A small network was shown many inputs. Here are its activations along a few directions, one row for each input.
In each table, some parts of the input vary, and every possible input appears once, in random order.
Descriptions start from the smaller parts, as in this example, which fits no table here: one of 5 places around a ring, together with either a single point or (one of 2 separate values, together with one of 4 places along a line) or one of 9 places along a line.
Shared parts are said once, and a part with two or three values counts as separate values.

Other details of the inputs vary at random and push rows far along two fixed directions, the same in every table; ignore that.

Table:
x1: [-56 32 8 -12 34 4 4 -19 -10 -12 23 25 16]
x2: [-31 12 29 -13 23 9 -11 -25 25 -21 19 6 -6]
x3: [-28 6 5 -12 43 -11 -14 -44 22 -4 19 -7 -18]
x4: [4 20 53 -33 45 3 -18 -9 5 11 16 52 -10]
x5: [-66 3 -70 -9 -10 -11 49 15 -3 -44 24 -70 18]
x6: [-11 18 44 -32 35 26 -38 -31 -5 4 15 49 -23]
x7: [-2 -2 68 -26 19 -7 -49 -30 -10 22 13 60 -1]
x8: [-18 23 58 -9 51 -1 -47 -37 6 8 -24 19 -22]
x9: [4 27 -3 6 -5 5 29 23 2 -10 21 -7 19]
x10: [-8 25 -7 5 -13 30 4 4 -9 -9 19 -4 5]
x11: [-49 14 -4 -6 49 -24 4 -35 -12 4 14 26 -16]
x12: [-39 11 26 -35 14 -23 -22 -36 -16 7 30 -7 0]
x13: [-7 27 9 -9 46 -25 12 -22 -6 7 24 14 -24]
x14: [-36 6 -80 5 -7 -5 27 10 -5 -46 42 -82 -10]
x15: [23 -35 -45 24 -51 -23 12 26 0 -5 4 -43 20]
x16: [-31 30 -6 -7 33 -6 -8 -37 -11 -4 27 3 -41]
x17: [-9 27 60 -13 11 -8 -41 -39 -16 22 20 56 12]
x18: [94 -22 32 17 -15 9 -12 46 -2 38 -74 33 3]
x19: [-46 17 18 -29 28 -1 -5 -40 23 -3 17 -18 -14]
x20: [70 -25 36 27 -51 40 -4 13 32 40 -51 51 21]
x21: [23 -23 -46 3 -53 25 28 28 2 -11 -10 -48 3]
x22: [31 -29 -12 39 -32 4 19 6 26 19 -22 -7 -8]
x23: [31 -26 -13 32 -45 -22 7 10 -7 19 -8 -1 3]
x24: [3 -36 -68 19 -23 -7 34 31 4 -13 -10 -31 18]
x25: [87 -28 22 22 -32 36 -34 28 -13 32 -79 33 -8]
x26: [47 -19 -17 -7 -31 5 32 34 11 11 -17 -15 12]
x27: [96 -40 3 6 -19 7 -3 35 19 50 -43 40 1]
x28: [-51 -4 -49 5 -10 -1 36 30 0 -52 24 -38 22]
x29: [8 -19 -18 22 -8 3 5 36 -22 -11 -43 -10 17]
x30: [-32 12 -33 23 -26 -32 4 26 -27 -47 10 -79 13]
Description of these inputs: one of 5 separate values, together with either a single point or one of 5 places along a line.
Changing only the choice among 5 separate values turns x2 into x28. The same change can be made to x19. Which row results?
> x5
A walk changes only the place on the line of 5. It starts at x23 and steps to x15. List the rest of the walk in order.
> x12, x7, x17
Which other rows does x6 become when the place on the line of 5 takes its other values? List them by row number.
> x10, x14, x16, x21

Table:
x31: [-3 -3 -35 26 -60 0 25 37 -3 -32 14 -54 31]
x32: [-13 -2 -28 14 -13 -28 4 1 -12 -17 10 -47 -6]
x33: [43 -40 -34 12 -26 0 28 24 12 20 -23 0 3]
x34: [15 -1 40 -13 2 31 -20 -17 15 20 -9 46 -1]
x35: [-89 45 -8 -30 38 0 11 -36 15 -45 68 -30 -6]
x36: [11 -16 -51 28 -33 0 19 36 1 -31 -17 -70 -1]
x37: [-87 49 -31 -18 31 -9 36 -15 12 -56 77 -48 -1]
x38: [-43 12 -10 -9 35 -30 -5 -28 -9 -5 19 -9 -15]
x39: [27 -2 73 -26 56 11 -63 -52 0 54 -34 79 -37]
x40: [-31 18 4 -4 22 -32 -24 -19 -22 -14 14 -28 -17]
x41: [-73 27 -39 -4 20 -43 13 -26 -11 -39 54 -67 -14]
x42: [57 -54 -12 19 -35 -3 9 15 11 39 -41 24 7]
x43: [21 -21 -43 13 -16 -5 36 17 20 1 -6 -27 -4]
x44: [52 -36 11 21 -50 21 6 28 5 23 -32 36 30]
x45: [66 -31 -12 23 -22 9 7 28 7 23 -45 6 -5]
x46: [-29 23 17 -3 7 -2 -10 3 -18 -19 7 -4 15]
x47: [-90 51 -8 -14 33 -19 4 -20 -17 -49 56 -35 9]
x48: [56 -13 28 3 15 6 -26 4 -3 34 -46 36 -17]
x49: [52 -20 20 1 9 3 -27 11 -12 35 -47 37 -11]
x50: [-55 26 31 -29 43 -9 -12 -42 0 -2 42 33 4]
x51: [43 -26 -21 18 -51 25 29 44 6 3 -18 5 26]
x52: [22 24 98 -31 50 24 -55 -30 -6 43 -24 94 -13]
x53: [42 -42 -27 15 -32 13 18 13 25 20 -27 -8 -4]
x54: [41 -29 -10 26 -68 13 14 31 6 6 -10 -5 31]
x55: [17 15 101 -27 31 8 -72 -38 -17 45 -18 86 -4]
x56: [-51 48 59 -40 60 12 -40 -53 -2 -2 25 38 -17]
x57: [-8 0 -47 9 -1 -14 21 19 -8 -20 2 -42 -5]
x58: [7 -21 -59 25 -33 3 33 23 13 -20 -5 -61 -4]
x59: [-23 26 21 -11 8 16 -14 -4 -2 -21 5 -8 1]
x60: [59 -11 64 -9 -2 31 -34 12 -11 42 -48 78 9]
x61: [61 -25 9 17 -41 34 15 32 18 22 -29 33 15]
x62: [14 -18 -51 14 -18 -8 31 25 1 -6 -8 -31 -1]
x63: [59 -38 2 9 -43 29 20 31 15 24 -23 40 24]
x64: [-30 26 2 -19 56 -16 -5 -35 2 1 19 2 -29]
x65: [-39 24 23 -16 55 -30 -37 -33 -24 -1 4 9 -22]
x66: [-27 26 6 -12 14 7 3 2 -11 -17 19 3 8]
x67: [-42 17 34 -33 58 -33 -31 -68 -4 21 33 27 -28]
x68: [3 -16 -24 15 -53 1 27 20 12 -13 21 -26 30]
x69: [0 -19 -57 31 -33 -20 27 32 -7 -22 -10 -55 7]
x70: [-37 29 -36 9 -12 5 36 25 3 -48 33 -55 11]
Changing only one part turns x67 into x68. The same change can be made to x48. Which row results?
> x52
Changing only one part turns x61 into x64. The same change can be made to x54. Which row results?
> x41
What is each input in this table made of?
> one of 2 separate values, together with one of 4 places along a line, together with one of 5 places along a line
Which other rows does x51 become when the place on the line of 4 takes its other values? List them by row number.
> x60, x63, x66
Which other rows does x39 become when the choice among 2 separate values takes its other values? List them by row number.
> x56
A walk changes only the place on the line of 4. It starts at x49 and steps to x57. List the rest of the walk in order.
> x62, x33
